Each row below holds a small network's activations on one input, seen along a few directions.
Each table varies a few parts of the input and shows all the possible inputs, shuffled.
A made-up example of a description, with smaller parts first: line(4) and (point or line(9) or (values(3) and ring(8))).
Shared parts are said once, and a part with two or three values counts as separate values.

Other details of the inputs shift rows strongly along two fixed directions, in all tables alike. That doesn't count.

A family of inputs:
x1: [ 19   0  -5 -26 -44 -33  -3 -89  52 -61 -43 -77]
x2: [ -5 -20   9   6  12   5   1  -9  12  10  -5  24]
x3: [ -6 -21  10   6  12   7   3 -11   8  13  -8  22]
x4: [-23  24  -9   1   2   9   4  12  -8 -13  -5  -6]
x5: [-18  24 -16   3   0   9  10   9 -13 -11  -1  -6]
x6: [-16  13 -11  -9 -11   4  -7  25   0   2   3 -12]
x7: [ -6  34  12 -15  -6  -6  17  22  -7  -3  -4  -5]
x8: [ 18 -12   6   1  -6  14  -7  -1  13   1   8  16]
x9: [-31   7  -9  -7  -4  -1  15  -2  -9  14  -4 -15]
x10: [-34   4  -4  -9   4  -6   7   3  -6  13  -9 -18]
x11: [ 18 -12  13  10  -2  -7 -13  -5   1   4   4  13]
x12: [ -7   9  -8  -5  -4 -21  -2  15 -24  10   9 -22]
x13: [ 29   4  20   6  -6  -7  15   1   8  -4 -10  17]
x14: [ 12 -14   8  14  19   3  -1  -5   3  -9  -9   7]
x15: [ 17 -13   1  15  17   3   6  -7  -3  -7  -5   7]
x16: [-11  17   0  -9  -8  -9  -4  10 -19   8  13 -18]
x17: [ 15 -11   6   8  21   5   3 -10   0 -11  -4   5]
x18: [ -3 -30  11   4  19  -5   3 -11   5  15 -11   8]
x19: [ 22 -21  13   8   6 -18 -13  -5  -2   5   0   0]
x20: [-11  11 -11 -17  -5   3  -4  23  -5  -1   7 -15]
x21: [ -1 -23  10   0  19   3   6 -17   4  17  -4  10]
x22: [-29   4 -11  -8   2  -6  13   0 -11  15  -5 -18]
x23: [ 11  -4   8  12  14  15   4 -10   1  -7   1  13]
x24: [ 10  -2   5  10  15  17   3  -9   3 -11  -1  20]
x25: [ 19 -14   0   8 -10  12  -3   2  11   5   7  18]
x26: [ 17 -10   2  -1  -4  16  -8   0  15  -3   7  22]
x27: [-14  19  -4  -6 -10 -13 -10  16 -11   1   9 -11]
x28: [ -9  10 -18 -10 -10   0   0  24  -6   2   5 -14]
x29: [ 19 -21   4   4   0   3 -12   5  15  -2  -2  10]
x30: [-19  28 -11  -5   6  10   6  10  -8 -15   4  -4]
x31: [ 22 -13   9  12  -5  -9  -5  -9  -6  11   9   7]
x32: [  2 -29   5   5  17  -4  10 -13   0  17  -7   8]
x33: [-11  21  -4 -12  -7 -10  -7  12 -15   2  15 -10]
x34: [ 15 -13   3   5  -7  13 -11   4  18  -3   1  23]
x35: [ 24 -13  13   4   4 -11 -11 -11  -4   8   8   2]
x36: [ -6 -24  13   8  11   5   4 -12   7  17  -7  15]
x37: [-13  18 -19  -9 -19   9   0  20  -2  -2   7  -4]
x38: [-17  19 -14 -11 -15   7  -8  25   5  -6   6  -2]
x39: [ 1 -3 -1 -3  6 16 -4 23 -4 16 15 17]
x40: [-13  13  -2  -4  -5 -16  -9  15 -18  10   6 -20]
x41: [ 18 -15  16  11  -3  -9 -12  -6   0   8   4   7]
x42: [-33  11  -7 -16   2   4  10  -2  -6   7  -4 -10]
x43: [ 22 -11   6  11  -4  -7  -7  -8  -4   7   8  14]
x44: [ 14  -3  -2  16  10  11   5  -7   4 -12   0  22]
x45: [ -8  14  -8  -3  -8 -17  -2  12 -22  12  10 -20]
x46: [ 8 -7 10 18 11 12  1 -6  4 -6 -5 15]
x47: [16 -9  1 18 13  7  6 -9 -2 -4 -3 11]
x48: [ -3 -16   7   0  15   7   4 -14   9  10   0  22]
x49: [-12  19 -21 -10 -18   7  -1  22   1  -4  10  -2]
x50: [-18  15  -9  -8 -17   8  -5  23   1   1   4 -10]
x51: [ -9  20 -11  -5 -12 -13  -3  14 -16   4  13 -10]
x52: [13 -7  3 19  9 12  8 -9 -2 -4 -1 15]
x53: [  0 -27  10  -2  22  -2   6 -15   2  14  -6   6]
x54: [ 21  -9  12   4   0  -4 -10  -9  -2   4   9  12]
x55: [-21  19  -7   2   7   3   4  13 -11  -7  -5 -15]
x56: [ 25 -18  12   1   8 -16 -10  -9  -5   5   6  -2]
x57: [-17  21  -8  -4  10   6   7   8 -14  -7   1 -15]
x58: [-10  14 -18  -8 -14   3   0  21  -5   4   6 -12]
x59: [-10  31  12  -9  -8  -9  14  27  -5  -3  -9  -4]
x60: [ 20   2 -14 -21 -48 -34   0 -86  51 -63 -46 -69]
x61: [19 -8  1 -2 -4 13 -9  1 18 -6 10 24]
x62: [-31  11 -14 -10  -2  -1  12   2  -5   7  -2  -7]
x63: [  9  -4   5  15  12  11  -2  -4   9 -14  -3  22]
Each input here is: values(3) and (point or (values(4) and line(5))).
Changing only the values(3) part turns x46 into x23. The same change can be made to x40. Which row results?
> x35
Changing only the values(3) part turns x37 into x26. The same change can be made to x43. Which row results?
> x54
Change only the values(4) part in x49. List by row number the other rows that result.
> x44, x51, x62
A walk changes only the line(5) part. It starts at x17 and steps to x57. List the rest of the walk in order.
> x23, x24, x30
Change only the values(4) part in x10. List by row number the other rows that result.
> x6, x40, x55
Change only the values(3) part in x60. List by row number the other rows that result.
> x3, x42

A family of inputs:
x64: [ 22 -38  25  20  30  -7   3 -35   5   6 -13  16]
x65: [-22  49 -29 -19 -24  -5  -8  40 -21 -15  15 -40]
x66: [ 26 -32  26  19  24  -7  12 -37   4   8 -14  20]
x67: [-23  -2   8  13  34  40  -4  97 -51  77  58  85]
x68: [ 49 -25  19   8 -14   0 -15   1  25   0   4  33]
x69: [ 17 -47  19   6  17  -5  -1 -38  16  19  -7  17]
x70: [-26  44 -31 -18 -33  -5 -13  37 -19  -7  19 -34]
x71: [ 53 -16  20  21   3   2 -16  -4  12 -13   7  30]
x72: [  3 -34   7  16  30  27  18 -40  30 -10 -24  35]
x73: [-60  25 -22 -17  11  -8  14  22 -37  16   1 -41]
x74: [-42  61 -33 -20 -24  27   9  33   3 -36  -3 -22]
x75: [ 18 -46  25   8  14  -8   5 -30  19  22 -16  20]
x76: [-65  22 -24 -16   3  -8   9  19 -35  25   6 -36]
x77: [ 50  38 -10 -22 -70 -45 -12 -64  48 -93 -34 -84]
Changing only one part turns x74 into x72. The same change can be made to x67. Which row results?
> x69
What is each input in this table made of?
> values(2) and (point or line(6))

A family of inputs:
x78: [ -1 -29  38  44  71  17  22  66 -68  96  38 104]
x79: [ 31 -69  19  26  30  20   6 -18  15  23 -12  47]
x80: [-19  38  -2   0   9  22  24  47 -25   9  15  36]
x81: [  6 -22  18 -20 -10 -24 -11 -33  29  -8 -17 -23]
x82: [ 41   8   5   9 -33 -17 -17 -31   9 -30   2 -26]
x83: [ 56   5  13  11 -21 -26  -6 -15   7 -17  -3   2]
x84: [-11 -12  -8  -3  23  -8 -10  -9 -10   2   2 -11]
x85: [ 13   8   2 -31 -38 -22 -25 -12  33 -31 -10 -34]
x86: [ 68 -67  19  11  -3   2   4 -96  64 -22 -31  17]
x87: [ 39 -48  29   4 -19 -31 -11 -58  35   3 -17   3]
x88: [ -8  12   5  16  16  42   8  28 -20  13  24  48]
x89: [-11  -7  -7   4  16  45  11  44 -15  43  28  58]
x90: [  9   6 -13 -22 -23  -7 -12   6  11 -15   9 -34]
x91: [ 28  -3  20  -4   9 -30   4 -30  10 -25 -20 -23]
x92: [-51  39 -34 -37 -38 -34   9   2 -25   5  -6 -87]
x93: [ 78 -80  30  10  11 -12 -15 -74  47 -10 -19  11]
x94: [ 48 -13  17  -2  -7 -29 -18 -80  37 -52 -32 -54]
x95: [ -4  23  -4  -6 -23 -32  -3 -37 -10 -20 -15 -63]
x96: [107 -67  19  20 -32 -17 -24 -72  55 -21  -7  14]
x97: [-63  65 -48 -38 -20 -10 -12  48 -35 -21  17 -62]
x98: [ 21 -26  19  26  18   6   3 -38  18 -20 -21   0]
x99: [ 43 -38  29  29  23  17   7 -63  29 -12 -14  34]
x100: [ 15 -19  29  47  64  45  14  81 -30  59  31 113]
x101: [-67  57 -24 -37 -31  12   8  46  -8   7  10 -16]
x102: [-71  46 -46 -22 -10 -15   8   4  -9 -26 -17 -77]
x103: [-21 -26  15   3  15   9   5  10   9  26 -13  25]
x104: [ 15   3 -20 -11 -33  -1  -6 -13  36 -33 -16 -40]
x105: [-12  24   3   2  18  19 -12  50 -36  14  28  12]
x106: [-72  66 -56 -26 -23   3  -2  50 -26 -25   2 -57]
x107: [-15   6 -23  -9  -8  -7   7 -54  23 -34 -20 -32]
x108: [-32   1  16  24  57  21  30  62 -44  47   7  53]
x109: [-19  33 -11   3  -8  18  -2  29 -14 -20   0 -17]
x110: [ -2  17  15   9  37  15   4  76 -43  36  33  51]
x111: [ -3 -13  26  25  52  24  33  18 -21  38   8  74]
x112: [ 91 -54   8  27 -25 -22 -31 -75  48 -40  -4  11]
x113: [-13 -16  -6  25  38  51   5  45 -25  38  39  89]
x114: [-43  57 -26 -41 -61 -31 -11  27  -7  -5   5 -64]
x115: [-55  56 -29 -39 -48  -9  -4  33  11 -25 -14 -61]
x116: [-16 -23  -4  21  32   1  -1  16 -40  49  23  34]
x117: [-97  62 -29 -51 -28  -7  21  20 -14   3 -14 -55]
What is each input in this table made of?
> values(2) and line(4) and line(5)
Changing only the line(4) part turns x85 into x114. The same change can be made to x84. Which row results?
> x116
Changing only the line(4) part turns x99 into x98. The same change can be made to x117. Which row results?
> x103
Change only the line(5) part in x105. List by row number the other rows that result.
> x85, x90, x97, x110
Change only the line(5) part in x95. List by row number the other rows that result.
> x78, x87, x92, x116
Change only the line(4) part in x80. List by row number the other rows that result.
> x83, x100, x110

A family of inputs:
x118: [  9  -6  12 -24 -39 -46   3 -77  38 -33 -36 -61]
x119: [ 18 -62  14  30  37   6  -2 -20 -11  54  13  48]
x120: [ 20 -67  24  21  47   8 -12 -16  -7  46  10  52]
x121: [ 59 -25  35  24  18  -6   2   5  -1   5  10  39]
x122: [-51  69 -18 -16 -13 -14  -1  66 -53  -2  13 -52]
x123: [ 46 -53  21   7  -5 -28 -18 -72  46 -15 -36 -22]
x124: [-77  51 -21 -15  17  24  39  63 -39  11   1  -7]
x125: [-55  62 -31  -1   1   1   8  70 -72  26  40 -27]
x126: [ 26  30  13  -8 -26 -31  -1 -18   2 -29  -6 -26]
x127: [ 24  14 -39 -25 -77 -24 -21 -60  50 -68 -23 -75]
x128: [ 47 -56  17  22   3  16 -24   5  32   9   7  68]
x129: [ 14 -40  25  47  63  47  10  19   4  31   7  87]
x130: [ 49 -10   9  13   8 -20 -18 -25   8 -27  10  -2]
x131: [ 49 -51  27  19  19  35  -8  23  23  42  18  87]
x132: [-58  38 -24 -47 -28 -38  15   6 -17  -5 -26 -82]
x133: [ 22   3   2 -18 -47 -12  -8 -27  43 -27 -10  -4]
x134: [ 13 -28   7  20  38  32   2 -17   7 -10  -2  42]
x135: [-80  57  -7 -11  17  28  34  54 -42  23   4  13]
x136: [-79  44 -31 -27   5  39  -8  99 -53  49  45   7]
x137: [  3  29 -36 -11 -38 -18   9 -77  41 -81 -38 -84]
Changing only one part turns x132 into x120. The same change can be made to x131. Which row results?
> x136
What is each input in this table made of?
> values(4) and line(5)
Change only the values(4) part in x133. List by row number the other rows that result.
> x118, x126, x135
